A small network was shown many inputs. Here are its activations along a few directions, one row for each input.
In each table, some parts of the input vary, and every possible input appears once, in random order.
A made-up example of a description, with smaller parts first: one of 2 separate values, together with either a single point or one of 11 places along a line or (one of 4 places along a line, together with one of 8 places around a ring).
Shared parts are said once, and a part with two or three values counts as separate values.

Other details of the inputs shift rows strongly along three fixed directions, in all tables alike. That doesn't count.

Table:
x1: [-17 -26   8 -11   9   8 -25  24 -16 -46  -8]
x2: [ 10  17 -13  21   0  -3   3 -35  12  10  37]
x3: [-18 -16  16 -13   9  -4   6   7 -33  28   3]
x4: [-17   0   3   7  18  -6   5  -1 -16  25  34]
x5: [  5 -12  20  -1  21  -8 -13 -13 -18   6  12]
x6: [ -2  -3  26  11  19   1 -16  -9 -21  11  12]
x7: [  3  -5   5   6  20  -7   4   1 -11  -5  -2]
x8: [-19 -19   6 -28   6   7  -7  12 -16 -19 -21]
x9: [-19  -8   4  -8   5  -7  -1  13 -19  13  10]
x10: [ 10  -2  -3 -33 -25 -14  38   9   1  35 -46]
x11: [  8  -9   2 -32 -26 -14  35  10   0  38 -49]
x12: [-10 -10  22 -11   0  -7   5   8   1  -9  -6]
x13: [  4  20  -5  24   9   9 -24 -10  13 -14  34]
x14: [  8  32 -24   4 -24   4  33  -7  16  26 -13]
x15: [  8 -17  12  -8  20   2 -20  -5  -7 -23   4]
x16: [ 10 -22  26 -21   3 -11   0   8 -16  13  -8]
x17: [  2   2 -10  34  10  -3  -1 -21  11 -12  20]
x18: [ 15  21 -26 -11 -32  -3  12 -11  31  14   1]
x19: [-14  15 -25   4 -10   7   7 -10   1  -2  15]
x20: [  4  -7  31   6  16   2 -17   5 -19   5  12]
x21: [  5   8 -18  18   1  -4   7 -16  14 -13   6]
x22: [-20  -3   6  -4   0   3  -6  17 -18   6   6]
x23: [  4   2  26 -19 -13  -9  22  -2 -24  72 -19]
x24: [ 11 -13  20 -34 -10 -13  19   1 -14  42 -22]
x25: [  1  -7   6   0  19 -16  -4  14 -10  -5  -6]
x26: [ -4  24 -44 -11 -45  29  -2  16  26 -42 -13]
x27: [  8 -10 -10 -33 -14  -2  10  17   7 -23 -52]
x28: [ -6  29 -34 -16 -45  14  34  -1   8  31  -8]
x29: [  7   0   7  19  13 -17  19  -7  -7  27  21]
x30: [ 11  26  -5   8 -13   5  20 -19   6  50  16]
x31: [ -6 -14  16  17  19   1 -17   5 -11 -20 -12]
x32: [-18 -11  32  11  23  -9  -4 -12 -14  -1  14]
x33: [  9  10 -13  34  18  -5   6 -12   8  -9  35]
x34: [  2  -9  -5 -21 -19   5   6  17  11 -11 -54]
x35: [ 10  -7  13  -5  14  -5 -11   2 -12  -4  12]
x36: [  4  -4  17 -11   4 -27  37  -5 -27  64 -14]
x37: [-17 -15  19  -3  15  -4 -23   9   5 -46  -1]
x38: [  4   9 -21  26   9  -5  -8  -7  22 -33  19]
x39: [  4  26 -26   6 -21   7  14  -6  19  -7 -21]
x40: [-16 -19   5 -36   3   9   1  16 -13 -13 -26]
x41: [  1 -13   9   6   5  -4   3   3   0   3 -16]
x42: [ -3 -17  18  -2   1 -13   8   4 -13  23 -26]
x43: [-10  12 -26   4 -18  23  -9  10  11 -40   8]
x44: [-11  10 -23   0  -4  13   5 -10   6 -12  13]
x45: [ -3 -11   7 -15   0   1 -18  29  -1 -35 -44]
x46: [ -8  27 -46 -15 -43  25  -8  16  28 -41 -17]
x47: [  8 -13   5 -16  13   6 -23   1  -4 -34  -8]
x48: [  6 -10  -1 -33  -2  -2 -21  17   2 -32 -26]
x49: [ 13  25 -20  12  -5 -10  32  -9   8  29  15]
x50: [ 11 -17   3 -32  -5   2 -17  15   3 -40 -26]
x51: [  4  -9  11   6   6  -5  -7 -19  -5   9  13]
x52: [-16  16 -30  11   7  12  -7  -5  19 -30  32]
x53: [  3  -3   7   6  17 -22   8   3 -12  21   8]
x54: [ 13   8 -10  14  -2   4   0 -25  16   5  28]
x55: [ -4 -17  18  15  17 -14  -9  10  -6   6   1]
x56: [ 11  23 -36  -7 -33  14  -8  -2  42 -20 -10]
x57: [ -8  19 -26   7  -1  14  12  -8  13 -11  32]
x58: [  3 -11   9  -5  -3   0 -12  -7   1  -1  -9]
x59: [ 17  29 -29 -11 -31  -8  24 -14  28  32   8]
x60: [ 11  22 -26   8 -31  -2  32  -5  27  22  -6]
x61: [-20   5   6  16   5   5   3  -7 -25  22  25]
x62: [ -8  15 -18  18   6   9  11 -12   4   5  45]
x63: [  5  16 -22  24   9  -1   3 -17  11 -20  15]
x64: [  6  -2 -13 -39 -29  14 -23  27  24 -43 -52]
x65: [  7   7   8 -21 -26  -6  25  -8  -5  64 -22]
x66: [  5 -10  14 -26   3  -7  -6   2 -15   3 -18]
x67: [ 12  16 -34   8 -27   4  16  -5  36 -20  -6]
x68: [-17  -7   6   4  19   4   7  -7 -20  18  26]
x69: [  3 -16  31   2  16   4 -24  10 -16  -6   2]
x70: [  2 -29  23  -8  12  12 -40  18   0 -48 -15]
x71: [-14  -8  32   7  19 -12  12 -11 -14  24  19]
x72: [  9  -3  -1 -38 -33  -7   9  13  10  26 -38]
x73: [  1 -10  10   9   5   1  -6  14   1 -12 -12]
x74: [ -6 -15  23  21  22  -8  -6  -2 -17  13  -2]
x75: [-15  12 -12  29   5  22 -10  -8  -7 -12  35]
x76: [  3 -23  18   2  15   8 -29  -2   0 -26   1]
x77: [  9  26  -9  19  -1  14  -4 -20  11   6  29]
x78: [  6  -9  14  -4  19 -10 -16  -2 -10   0  15]
x79: [ -4  -7   5  15  12  -5 -14  11   4  -9  -5]
x80: [  3   7 -13  38  14  -6  -8 -12  18 -16  32]
x81: [-13   4 -14 -27 -33  17   1  15  -6 -12 -37]
x82: [ -1  -8  25  16  20  -3  -4  12 -19   3   0]
x83: [  8 -17  21   3  11  -4 -12  -2  -6  -2  16]
x84: [ -6 -13  12  16  23   0 -27  18  -3 -32  -7]
x85: [  7  11 -12  24   4  16 -18 -20  20 -17  27]
x86: [  0   3  11  24  16  -1  10  -5 -10  25   9]
x87: [  4   1  20   5   0 -11  24  10 -16  48  -9]
x88: [ 12  10  -6  23  -4   6  -5 -16  17   4  33]
Each input here is: one of 4 places along a line, together with either a single point or one of 5 places along a line or (one of 2 separate values, together with one of 8 places along a line).
Question: Changing only the place on the line of 4 turns x32 into x71. The same change can be made to x19. Which row results?
Answer: x3
Question: Changing only the place on the line of 4 turns x70 into x65. The same change can be made to x73. Which row results?
Answer: x74
Question: Change only the choice among 2 separate values in x85. List by row number the other rows that result.
Answer: x34
Question: Start at x46 and move only the place on the line of 5, one step at a time. The first step leads to x22. Which rows follow, in order?
Answer: x9, x4, x52
Question: Change only the choice among 2 separate values in x23. List by row number the other rows that result.
Answer: x31
Question: Change only the place on the line of 5 in x44. List by row number the other rows that result.
Answer: x8, x19, x61, x81
